Each row below holds a small network's activations on one input, seen along a few directions.
In each table, some parts of the input vary, and every possible input appears once, in random order.
Descriptions start from the smaller parts, as in this example, which fits no table here: one of 2 separate values, together with either a single point or one of 9 places along a line or (one of 5 places around a ring, together with one of 6 places along a line).
Shared parts are said once, and a part with two or three values counts as separate values.

Other details of the inputs shift rows strongly along three fixed directions, in all tables alike. That doesn't count.

Rows:
row 1: [ -5  17  35 -11 -54 -15  28  11  15 -14 -18  13]
row 2: [ 45   5  62  38 -48 -34  21 -33  22   6  12   5]
row 3: [-35   5  27  -4  66 -14   0  34 -15  -5 -58 -18]
row 4: [ -1   6 -18 -22 -15  -3 -16 -53 -27   3 -29 -29]
row 5: [  5  -6 -65  12  37  36 -32   1 -17  -2  31  -5]
row 6: [-49 -23 -22   5  31  46 -39   9 -21  11 -22  -9]
row 7: [ 37 -21  31  26  55 -22  20  -4  36   2  47  37]
row 8: [ 80   9  30  28  10 -32  10 -24   4   1  23  27]
row 9: [-21 -23  34 -26  -5 -33  12   5  -7  11 -10   6]
row 10: [ 33  12 -31  11 -61  20  -8  11 -15  16  77  10]
row 11: [  1   1  49  -7 -62 -15  27   4  21 -13  10   1]
row 12: [ 47  -4  20  13 -10 -16  36 -15  48  -2  59   6]
row 13: [ -4  -9  33  32  75  -6  11  32   3   0 -18  -4]
row 14: [-16 -36   0  14  88  40 -35  12 -21  18  21   5]
row 15: [ -5   8 -32 -38  -4  18 -13   8 -31 -18  -6 -11]
row 16: [  5  14   8 -31   1 -44  24   6  23 -19 -44   9]
row 17: [-16 -17  34   0  69 -24  19  11  12  -4 -37  -7]
row 18: [ -8  -5  33 -42  32 -22  19   6  -7 -15 -27  11]
row 19: [ 14   9 -30  48 -50  37  -8  -7  21   8  69  -4]
row 20: [-16 -26 -31 -10  64  41 -34  -3 -19  12  13   5]
row 21: [-31   1  31 -36 -26 -40  25 -11  28 -11 -45 -20]
row 22: [  8  30 -39  -2 -65   8 -20 -42 -22   0 -30 -21]
row 23: [-29 -15  20  16   1 -16   9  -1  28  -4 -27   7]
row 24: [ 4 14 -2 31 10 11 10 18 10  0  1 -7]
row 25: [  5  29  15 -18 -48 -43  33   3  40 -16 -39  14]
row 26: [-16  -5  -1 -28 -43  23  -5 -10 -15  -6  29 -33]
row 27: [-17   6 -70 -18  11  26 -18  -1 -17 -11 -21 -33]
row 28: [-39   7 -28 -13 -24  16 -19  20 -42  13 -19 -12]
row 29: [  2  23  -7  30  80  29 -18  46 -36   7   9 -16]
row 30: [-30  10 -58  -3 -26  17 -16  -9   5  -7 -26  -2]
row 31: [ 11 -18 -14  26 -49  23  -4 -31  31   7  84 -17]
row 32: [ 21  17 -40  29  26  32  -9  19  -8   0  28  -9]
row 33: [ 15 -11  34  43  51  10   0  28  16  14  12  50]
row 34: [-13  24 -30 -33 -79  16   0  -3  -7 -17 -10  -9]
row 35: [ 21 -20  43 -13  52 -38  18  19  -9  13  20  36]
row 36: [45  6 10 12 49  5  5 11  1  4 71 -7]
row 37: [-11  20  26   6   1 -30   2 -18 -16   0 -90   1]
row 38: [-13  -6   3 -50 -38 -52  19   2   5  -6 -48  27]
row 39: [ 41  -1 -11  31 -40  26  -3  -3  34  10  65  41]
row 40: [-26 -13  32 -12 -31 -28  12  15  -4   8 -20   7]
row 41: [-23 -12 -69 -26 -26  39 -34 -18  -5  -1  -7  -1]
row 42: [-17  -1 -12  -8  -5  10 -29 -45 -41   8 -28 -47]
Description of these inputs: one of 6 places around a ring, together with either a single point or one of 6 places along a line.
Question: Changing only the place on the ring of 6 turns row 39 into row 20. The same change can be made to row 30. Which row results?
Answer: row 7
Question: List by row number the other rows that have the place on the ring of 6 in common with row 9.
Answer: row 14, row 17, row 21, row 26, row 31, row 42

Rows:
row 43: [ 29  -3  15  17 -11  -3   4 -13   8  -1  47  -8]
row 44: [ -5  -7 -16   2 -42   4   1   6  12   5  29  -3]
row 45: [  2   6 -23  -6  -7   9  -8 -11 -24  -2   2 -28]
row 46: [-38 -15  -8 -24  70   8 -11  21 -26 -11 -44   2]
row 47: [  0  -2   4   4 -15  21  -3  -3   7   5  24 -15]
row 48: [ 35  12  22   1   0 -18  10   2   2   1  11  22]
row 49: [-22  -6  -6 -26 -32   2   2 -10  10  -2  -6   7]
row 50: [  1   4  28  -2 -20 -36  23  -5   5  -4 -36   7]
row 51: [25  6 28 27 12 -1  5  1  5  5 40 -3]
row 52: [  0 -21  34   1  76 -11   4  18  -5  -3 -22  11]
row 53: [ 19   0 -16  30  66  16 -18   7  -7  10   5  22]
row 54: [ -9 -13  14 -17  -6 -32  22   5  28  -7 -14  14]
row 55: [16 -3 12 17 13  0 11 21 18  9 46 11]
row 56: [-42   1 -24 -24  -6  25 -10   5 -10  -5 -18 -15]
row 57: [ 23 -14  27  25   7   7   3   9   6   7  38   9]
row 58: [ -9  12 -23  -7  15  15 -22  15 -42  -3 -24 -13]
row 59: [-18 -10  27 -13 -19 -22  21   7  21 -10 -26  25]
row 60: [-23  -1 -15  -9  25  12 -25 -10 -33   8 -15 -22]
row 61: [ -6  -4  34   3 -14 -31  13  -6  10  -4 -24   6]
row 62: [38  0 -6 33 18  4  3 -4 24 -4 28 22]
row 63: [-15   7 -15 -18  -4  -3  -7 -14 -25   6 -31 -17]
row 64: [  5  10   8 -25 -23 -27  14  -6   6 -16 -34   4]
row 65: [ -3  16  -8  -3 -25   2   4 -10  -9   2  -6 -23]
row 66: [ -7  -7 -23 -10 -49  30 -16 -24  -1  10  30 -23]
row 67: [  7  20  25 -15 -18 -29  20   3  13 -10 -35  11]
row 68: [  2   2 -17  20  -7   2  -4  -3  15  -3 -17  15]
row 69: [ 13  11 -34  35  45  38 -23  10  -8   7  20  -1]
row 70: [-18  -4 -44 -17 -49  20 -14 -11   1  11  30 -18]
Question: Changing only one part turns row 49 into row 56. The same change can be made to row 70. Which row results?
Answer: row 55
Question: Describe the family of inputs behind these rows.
Answer: one of 4 separate values, together with either a single point or one of 6 places along a line
Question: List by row number the other rows that have the choice among 4 separate values in common with row 43.
Answer: row 45, row 46, row 52, row 54, row 62, row 64

Rows:
row 71: [-13 -17 -50  13  27  42 -38  -7 -24  17  27 -28]
row 72: [ 23   3  51   3  19 -24  25  27   9   8   4  27]
row 73: [ 19   8  13  21  51 -15  -3  34 -20   0   1  17]
row 74: [ 28  -2  31  -7  27 -14  14  16  -1  10  18  20]
row 75: [  9   9 -48   8  26  57 -42 -12 -44   8  21 -37]
row 76: [-44  -7 -19 -17  54 -13 -10  -4  -7   5 -81   7]
row 77: [-54 -28  -8 -31  54  -1 -15   9 -14  -3 -66 -10]
row 78: [ 27   4 -13  19  18  16  -2   0   9   7  47  25]
row 79: [-32  -2 -25 -44 -64   8  -1 -25 -14   0 -16 -26]
row 80: [-56 -16 -11  -6  49  -2 -17  10 -13   6 -76 -10]
row 81: [ -7  -1 -20   5  24  25 -31 -14 -37   5  25 -30]
row 82: [ 24   7  35  26  54  -2   2  13  -4   2 -15  12]
row 83: [  5   7  31  -2 -31 -36  31 -10  26 -15 -58  15]
row 84: [-39   4 -20 -32 -70  12   0 -13 -15   1 -19 -28]
row 85: [ 20 -18   7   1  -3  11   1   7  18  -5  49  14]
row 86: [ -4  10 -52 -10 -14  34  -9  -8  -7  -4  43 -46]
row 87: [ 18  -2 -22   5  -1  30 -10   4   1  -5  56  15]
row 88: [ 18  -1  12  24 -40  10   6  -9  -4   8  64 -10]
row 89: [ -7 -10  24 -15 -77 -18  26  -4  52 -15   1  17]
row 90: [ 39   4  33  20  15  -7   2 -14  13   4  33   7]
row 91: [-15   5 -41 -19 -14  16 -15 -21 -23 -10 -42 -25]
row 92: [-50   2  -8 -31  -3  -5   2  11   4 -18 -67  15]
row 93: [  0  -6  12 -14 -71 -19  19 -34  14  -2  18  -6]
row 94: [-22 -26  58  -4  34 -42  27  21  33  -5 -55  28]
row 95: [ 29  17  -5   7 -60   4   2   5  10  10  53  -2]
row 96: [-20  10 -50  15  52  53 -34  19 -37  10   9  -5]
row 97: [ 21  14   4  29  -5  27 -17  -8  -6   7  44 -18]
row 98: [ 13   0  44  26  26 -17   6   3   1   1  14   7]
row 99: [ 16  -3  31  33  27 -24  20   8  32  11  -5  36]
row 100: [ 36   3   3  15  40 -14  -4  18 -15   1  27  17]
row 101: [ 17   5 -12 -12 -91 -25  20 -32  26 -16  -2   0]
row 102: [-26   9 -30 -14 -40  -5  -3  -7 -13 -15 -52 -17]
row 103: [ 21   6  41  20  51 -25  34  29  25  -6  14  10]
row 104: [  6  10   6 -32 -63 -36  17 -11  25  -1 -13   9]
Question: Changing only one part turns row 85 into row 89. The same change can be made to row 81. Which row results?
Answer: row 98
Question: Describe the family of inputs behind these rows.
Answer: one of 2 separate values, together with either a single point or one of 6 places around a ring or one of 10 places around a ring
Question: Change only the place on the ring of 6 in row 71. List by row number the other rows that result.
Answer: row 76, row 77, row 78, row 85, row 87
